Each row below holds a small network's activations on one input, seen along a few directions.
Each table varies a few parts of the input and shows all the possible inputs, shuffled.
A made-up example of a description, with smaller parts first: one of 4 places along a line, together with either a single point or one of 9 places around a ring or (one of 2 separate values, together with one of 5 places around a ring).
Shared parts are said once, and a part with two or three values counts as separate values.

Other details of the inputs shift rows strongly along two fixed directions, in all tables alike. That doesn't count.
To show where, the next rows are all for the same input, with only those details redrawn:
[-12 -21  15  -8  12 -45  -1  16  12  38  18   8   3 -30]
[-19 -22  15  -7  13 -42  -4  11   7  36  18  11   9 -30]
[-20  -5 -18  11  -1  50  -3 -29 -48 -28  13 -12  24  -1]
[ 51  25  28   3   0  -8   7  37  29   6 -50 -25 -56   5]
[-16 -15   6  -1   8 -14  -1   2  -6  15  15  -1   9 -19]
[-12 -17  16  -7  10 -44  -3  14  11  38  16   7   5 -32]
[ 17  22 -12  16 -10  69   2 -17 -39 -46 -30 -35 -12  23]
[-35 -14 -17   9   2  38  -4 -30 -48 -21  27  -4  36 -11]

Rows:
x1: [-13  -2 -21  10  -8  28  -9 -23 -17  -5  28   0   8  -1]
x2: [ 37  26   5   0 -14  29  12  20  32  -8 -68  -6 -37  20]
x3: [ 58  33  59 -31 -12 -41   4  29  28 -25 -30 -10 -20  72]
x4: [-12 -20  -4   1  10 -54  -4  17  20  25  29  18   6 -26]
x5: [-19 -12   4   2   6 -15  -4  -2 -10  17  15  -2  14 -21]
x6: [ 13  25 -38  16 -13  59  13 -14 -15 -44 -31  -6  -5  31]
x7: [ 52  26  10   6  -7   6   7  25  51   9 -39  -5 -59  19]
x8: [ -8 -14   7  -1  15 -37  -9   7   9  46  38  14   0 -25]
x9: [-12 -19  -3  -1  11 -52   1  15  32  27  14  28   7 -21]
x10: [ 43  24  13   5 -14  21   0  23  21 -22 -57 -25 -52  16]
x11: [-20 -26  10 -11   1 -41   2   9  31  32   8  25   8 -28]
x12: [-14   3 -33  20   4  35   0 -28 -51 -34  23 -12  22   5]
x13: [-36   1  -7 -43  -1   3  -9 -49 -26 -49  23  15  68  44]
x14: [-22   0 -35  10 -10  54   2 -34 -22  -8  19  16  21  13]
- What is each input in this table made of? => either one of 2 separate values or (one of 3 separate values, together with one of 4 places along a line)

Rows:
x15: [-16   2 -34  -6 -10  47  -2 -47 -28 -46  21  21  32  34]
x16: [ 19  -2   7  20  29 -35  12  31  33  68 -15   1 -48 -46]
x17: [ 47   7  38 -26  13 -97  17  73  79  32 -55   7 -48  -2]
x18: [-53 -29   0 -15   6 -18  -5 -19 -22  -6  19  26  67 -20]
x19: [ -2 -10  28 -23  10 -82 -11  19  36  50  50  28  11  -8]
x20: [-57 -30  -8 -23   0 -17  -7 -40  -1  13  56  46  60  -2]
x21: [-18  -5 -40  45 -25  86  -1 -12 -34 -22  -7 -11 -15  -3]
x22: [-49 -29   6 -20   1 -23 -13 -38 -23  21  75  30  56   0]
x23: [ 53  38  34  -6 -11  18   5  24  -3 -33 -65 -42 -42  38]
x24: [ 45  10  25 -21  12 -98  15  66  82  30 -38   9 -45   1]
x25: [ -9 -32  13  24  10 -57   9  46  47  69  29  19 -14 -76]
x26: [-13 -10 -34   3   8  57 -23 -31 -27 -37   3 -37 -16 -30]
x27: [ 58  34  -1  43  -6  55  22  16   5 -17 -58 -34 -79  -7]
x28: [ 41  33  12 -12 -21  45   9  -4  18 -34 -59 -15 -27  47]
x29: [-40 -12 -38  17  13  24  -5 -15 -30  40  27  12  13 -46]
x30: [-48 -37  25 -21   2 -37 -11 -18 -27  24  46  16  58 -19]
x31: [-49 -22  -9  -2   8 -32  -9 -19 -34  -7  67  14  54  -6]
x32: [ 45  40  -1   7  -4  35  -1   2 -14 -49 -15 -26 -26  56]
x33: [ 25   0  15 -11  13 -74  -1  27  58  27  -5  25  -8   1]
x34: [ -5   4  15  -4  -7  37 -11 -31 -26 -19   5 -11  22  35]
x35: [-22   8  -8  -5 -13  62   2 -32 -32 -48 -20 -10  39  23]
x36: [ -5   3 -55  31 -21  74  -2 -16 -37  -4  -9 -24  -5 -18]
x37: [ 53  41  11   4  -8  27   9  19 -18 -55 -55 -44 -41  48]
- What is each input in this table made of? => either a single point or one of 6 places around a ring or (one of 2 separate values, together with one of 8 places around a ring)

Rows:
x38: [-10  -5  11 -12  -7  -3  -6 -15   0  -2  21  10  19  16]
x39: [ 10   4  -1 -16   8 -41   2  15  38  22   3  19 -10   2]
x40: [-17 -12 -12   7   1   6   1  -9 -10 -11   2   3  13 -16]
x41: [-15  -3 -17 -10   6  -8   2 -12  -6 -20   4   8  24   6]
x42: [-18  -7 -12   4  -5  26  -1 -20  -5  -3   4   8  12  -6]
x43: [-12  -6 -18   9  -4  14   3 -10  -4   6  17  13   9  -6]
x44: [ -5  -6   1  -1   0 -14  -5  -7  -6 -11  29   7  14  12]
x45: [-17  -3   2   0  -2  14   5  -9 -25  -7   3   0  22   2]
x46: [  7  -9  17  -9   9 -53  -4  28  49  50   9  12 -25 -28]
x47: [-10  -3   0  -4  -1  21  -7 -20 -20  -2   8  -7  10   3]
x48: [  3 -11   9  -1   3 -41   9  26  27  22 -11   9  -9 -18]
x49: [ 50  33   8  14   0  19   7  18  -1 -18 -35 -30 -43  24]
x50: [-14  -7 -11   4   1  15  -4 -11 -16 -18   2  -9  10 -11]
x51: [ 13  -4  19 -10   9 -45  -6  20  27  40  11   2 -22 -15]
x52: [ 46  29  14   7  -2  18   9  18  -3 -23 -46 -33 -35  22]
x53: [ 43  27  -5  13  -9  33   5  10  19 -14 -41 -15 -48  17]
x54: [  4 -11  20 -11   9 -52  -5  27  26  26  -4  -2 -16 -24]
x55: [-16  -9   6  -9   3   5  -5 -11 -20  -4   6  -6  16  -7]
x56: [-10  -7 -14  13   2  -3   4   2  -9   4  16   8  12  -5]
x57: [-14  -6  11  -6   4  -2   3  -5 -17   4   7  -2  19  -6]
x58: [-17  -8  -2  -5  -1  14 -11 -17  -9   4  11  -1   9  -7]
x59: [-10   1 -24  -3   9  -5   0 -12  -5 -16  15  12  17   8]
x60: [  0 -13  28 -16   8 -54  -4  31  44  40  -9   9 -15 -29]
x61: [ 51  31  15  -1 -13  12   0  13  21 -20 -26 -15 -41  42]
x62: [ -8  -4  -6  12   6  -8   2   1 -16   5  21   4  11  -4]
x63: [ 40  35  -4  -7  -7  30   5   3  20 -28 -49 -11 -31  41]
x64: [-17  -8  -9   2  -7  22   6 -10 -12 -11  -7   6  17  -2]
x65: [-18 -10  -2  -4   0  10  -7 -12   2   9  10   4   8 -12]
x66: [-11  -2 -14  10  -5  12   2  -7  -9   8  19  11  13  -1]
x67: [ 50  36   6   9  -7  34   7   9  -1 -16 -35 -29 -43  30]
x68: [-12 -10 -16  13   5   0  -2  -6  -3   0  14   9   4 -16]
x69: [-14  -6 -12  10  -4  11   5  -5 -21 -12   3   0  21  -2]
x70: [-21 -13  -2  -1  -1   4   0  -8  -2   0  -2  10  13 -16]
x71: [ 41  28  10   7 -15  26  10  19  20  -3 -49 -13 -38  27]
x72: [ 14  -9  22  -7  18 -68  -6  32  32  44  11   4 -22 -25]
x73: [ -9   2   2   0  -1  21   1 -18 -22   1   9  -4  14   6]
x74: [ -8  -5 -24  16  -1  18   5  -8 -13 -12   9   5   8  -3]
x75: [  8 -10  12  -2  13 -54  -5  31  40  37   6   7 -23 -28]
x76: [ 50  31  15   1 -14  21   2  12   5 -45 -44 -27 -32  44]
x77: [  5 -11  42 -26   2 -70  -2  29  43  30   5  17  -4  -3]
x78: [-11  -7  -4   0   4   6  -5 -13 -28 -14   8 -13  15  -6]
x79: [-17   0 -13 -15   2   7   1 -17  -8 -21  -3  11  26  11]
x80: [ -8  -1  -4   6   1  -1   1  -4 -10  15  23   8  10  -2]
x81: [ -8   0 -13   3  -2  22 -11 -17 -16  -6  16  -6   1  -3]
x82: [-16  -4  -5   3  -8  19   6  -7 -17  -9  -4   4  21   2]
x83: [-19  -8  -1  -6  -1  17  -8 -15 -19 -12   2  -6  14  -7]
x84: [-13  -7   1   4   3  -9   5   0 -19  -1   9  -1  18  -6]
x85: [-15   0  -2   4  -4  20   3 -15 -20   2  10   3  17   7]
x86: [-14  -5 -12   5  -8  29   4 -15  -7  -3   1   9  13   2]
x87: [-11  -7 -13   5   6   4 -10  -9 -16  -6  19  -5   5 -11]
- Changing only one part turns x50 into x46. The same change can be made to x48. Which row results? => x43
- Changing only one part turns x67 into x57. The same change can be made to x80. Which row results? => x45
- What is each input in this table made of? => one of 5 places around a ring, together with either one of 2 separate values or one of 8 places around a ring
- A walk changes only the place on the ring of 5. It starts at x51 and steps to x47. List the rest of the walk in order. => x55, x78, x72
- Which other rows does x39 become when the choice among 2 separate values takes its other values? List them by row number. => x61
- A walk changes only the place on the ring of 5. It starts at x41 and steps to x59. List the rest of the walk in order. => x39, x63, x79
- Which other rows does x58 become when the place on the ring of 8 takes its other values? List them by row number. => x42, x47, x65, x71, x73, x85, x86

Rows:
x88: [-11  10 -54  26 -13  85   4 -41 -24 -35   0   5  11  13]
x89: [ 17  -6  20   1  15 -54   1  37  34  55   2   3 -32 -31]
x90: [ 46  33  -3  -9 -15  11   9  17  45 -18 -42   4 -36  46]
x91: [-10  10  -7  -6 -15  57  -3 -33 -39 -46  -9 -11  25  35]
x92: [ 12 -11  24   7  14 -57  -3  37  34  53   8   3 -28 -29]
x93: [ -8   1 -30  22  -4  65  -3 -33 -52 -34   3 -20   8   1]
x94: [-23 -25  27 -18  13 -73  -7   5  10  35  48  23  28 -15]
x95: [-34  -6 -20  -2  -3  38  -3 -40 -45 -47   9   3  49  18]
x96: [ 28  10  23 -17   0 -25   0  18  22  -3 -18 -10 -18  17]
x97: [ 26  13  14   5  -4   8   5  22  20  17 -38 -15 -40  -8]
x98: [ 41  29  21 -12  -2  -2   2  15  10 -17 -27 -15 -30  28]
x99: [ 36  18   4  12  -1  10   6  28  26  -3 -53 -21 -52  -5]
x100: [-78 -52   3 -22  14 -67  -5 -18 -16  32  84  44  83 -38]
x101: [-40 -23 -21  13   2   5  -3 -13 -27   9  33   6  32 -31]
- What is each input in this table made of? => one of 2 separate values, together with either a single point or one of 6 places along a line
- Changing only the choice among 2 separate values turns x95 into x99. The same change can be made to x90. Which row results? => x88
- Which other rows does x95 become when the place on the line of 6 takes its other values? List them by row number. => x91, x94, x96, x98, x100

Rows:
x102: [ 55  38  -4  17 -15  48   7   6  19 -31 -49 -22 -61  39]
x103: [ 24   8  25 -26  -1 -57  10  27  51   4 -26  14  -5  20]
x104: [ 24   7   4   6  -5 -31  20  42  43  22 -34  10 -28  -8]
x105: [  5 -18  12 -14  16 -81 -13  32  43  63  31  18 -16 -37]
x106: [-34  -7 -38  14   0  61 -12 -46 -68 -45  24 -28  33   1]
x107: [ 28   7  19   1  -2 -25  -6  21  23  20   2   0 -33 -11]
x108: [-63 -33 -12  -6   8  12  -6 -40 -45   7  36  19  64 -26]
x109: [ -7  10  -6 -11 -13  28   1 -27 -41 -65 -16 -10  28  39]
x110: [-37   2 -42  11 -15  92   3 -63 -58 -47   2  -1  49  19]
x111: [ 26   9  29  -9  -5 -20   0  24  50  37 -17   7 -34  16]
x112: [ 52  37   2   9 -14  53   8  -3  -9 -21 -37 -33 -49  39]
x113: [-44 -16 -43   4   0  69 -10 -45 -65 -50  16  -6  44  -3]
x114: [ 37  18  21 -20   2 -30   4  15  11 -14   2  -3 -12  33]
x115: [-25 -19   8 -23  13 -68  -7  -2  20  23  52  43  42   5]
x116: [-25 -10   6 -10  -9  39  -2 -23 -29 -14  -5  -4  24   2]
x117: [-73 -22 -27  -2   5  27  -5 -49 -44   7  71  33  70 -15]
x118: [ -6   1  17  -1 -10  28  -8 -12 -27  -7  -2 -18   6   6]
x119: [ 45  34  27 -13  -1  -8   5  16   3 -38 -37 -35 -28  47]
x120: [ 20   6  -1   7  13 -31   2  21  37  24  -4  14 -31  -7]
x121: [-21 -15 -13  -1   9 -24   9  -1  20  18  10  19  12 -27]
x122: [-81 -47 -37   8  13  13  -5 -54 -56 -13  58  18  73 -40]
x123: [ 50  22   3  20  -3   6  13  35  11  -1 -23 -16 -45  13]
x124: [ 22   6  11  20   3 -18   5  35   2  13 -20 -18 -19  -8]
x125: [ 24   4  32  -9  -6 -23  -7  17  26  38   1   0 -23   1]
x126: [ -3  11   0   3   0  41  -6 -15 -43 -15  -3 -19  13   3]
x127: [ 34  31 -19  27 -19  74  14   1 -34 -61 -64 -35 -30  30]
x128: [  9   7  24 -16 -13  -9   3  17  41  22 -29   6 -17   4]
x129: [ -3 -23  27  -3  29 -84  -1  35  35  57  19   7 -11 -45]
x130: [ 17  -1  15  -5  -6 -33   7  26  54  21 -28   8 -29 -13]
x131: [ 24   1   5   5  15 -29  -3  17  18  26   8   3 -24 -14]
x132: [-42 -30 -19  -7  12 -44 -15  -6  15  39  56  34  27 -30]
x133: [-56 -49  -4   3  19 -92  -1  18  27  78  74  55  42 -48]
x134: [ 25  35 -35   7 -17  86   6 -12 -12 -64 -51 -29 -26  32]
x135: [ 48  29  21  12  -3  27   0  23   6 -27 -47 -42 -47  14]
x136: [-52 -34  -9   0   3   2  -7 -27 -26  -5  31  13  44 -32]
- What is each input in this table made of? => one of 5 places around a ring, together with either a single point or one of 6 places along a line
- Changing only the place on the ring of 5 turns x102 into x136. The same change can be made to x111. Which row results? => x116
- Which other rows does x133 become when the place on the ring of 5 takes its other values? List them by row number. => x104, x123, x124, x127
- List by row number the other rows that have the place on the ring of 5 in common with x129. => x106, x118, x119, x124, x126, x135
- Which other rows does x134 become when the place on the line of 6 takes its other values? List them by row number. => x104, x110, x121, x128, x130
